A small network was trained on invented records. Each row is its activation on one of them, seen along a few directions.
Records have a field called ROL. Each example row is followed by its value.
Other fields move the rows too, some of them a lot.
In the rows, zero is written as 500.
Strong random noise was added to every row along 5 fixed directions; ignore it. To show where, here is one row again and again, with new noise each time:
[661 362 318 557 525 418 433 595 422 531 429 396 555 444 584 505 633 397
 613 379 487 360]
[653 522 494 496 583 449 404 557 384 526 646 519 517 505 439 489 437 560
 493 460 587 509]
[737 567 368 692 488 537 491 540 421 306 496 581 711 444 494 404 308 524
 431 415 422 474]
[767 579 375 614 494 491 463 629 433 377 534 561 674 455 517 452 409 474
 460 363 517 438]
[363 412 701 451 568 298 229 478 293 697 745 600 374 614 518 643 435 597
 536 594 617 481]
[422 462 544 286 468 507 372 708 451 600 410 461 495 677 555 683 674 509
 676 538 637 362]
[570 618 499 360 364 495 376 870 495 478 419 590 650 657 647 698 630 409
 597 396 682 282]

[729 488 313 692 495 403 530 537 540 406 499 492 635 360 593 423 495 309
 469 300 475 396]
fimi
[611 232 384 685 642 255 327 374 298 621 628 424 430 381 552 462 505 471
 550 425 416 452]
mefe
[383 348 530 726 612 538 566  67 460 461 544 469 429 361 361 324 243 610
 374 664 242 726]
zar
[548 508 688 714 574 286 169 366 332 462 836 808 486 495 615 561 237 629
 274 400 436 557]
femes
[403 722 855 392 524 338 379 481 489 663 955 748 313 535 447 591 364 560
 282 508 726 668]
duz
[864 586 299 401 687 547 742 548 446 565 655 249 477 352 175 230 482 511
 564 468 684 622]
kur
[553 764 517 705 294 558 533 610 592 207 461 799 757 522 634 505 276 463
 315 413 438 426]
lusis
[505 573 411 601 408 623 691 461 565 355 364 503 591 444 480 376 425 502
 468 533 370 523]
kufet

Here are new rows. What is ROL for each?
[481 257 292 759 538 491 626 245 361 462 364 341 549 365 434 296 358 510
 603 643 246 506]
kur
[631 383 422 602 645 391 554 303 510 628 664 376 315 255 440 354 581 442
 394 387 432 644]
duz
[236 524 556 504 235 498 458 670 450 446 283 637 678 695 676 676 450 428
 651 651 504 267]
kur
[475 373 272 409 425 681 718 555 686 473  85 217 551 449 540 479 809 316
 670 479 408 403]
zar
[278 426 659 460 427 334 363 501 514 670 562 571 394 541 650 679 596 363
 510 513 570 426]
zar
[386 320 405 550 473 609 479 438 450 405 212 425 594 576 549 525 501 567
 650 613 303 431]
mefe
[260 342 652 363 473 207 355 514 516 859 635 472 212 491 691 698 815 302
 579 453 630 413]
duz
[576 571 426 399 529 709 708 482 649 424 374 363 529 453 354 396 536 483
 498 508 498 603]
zar
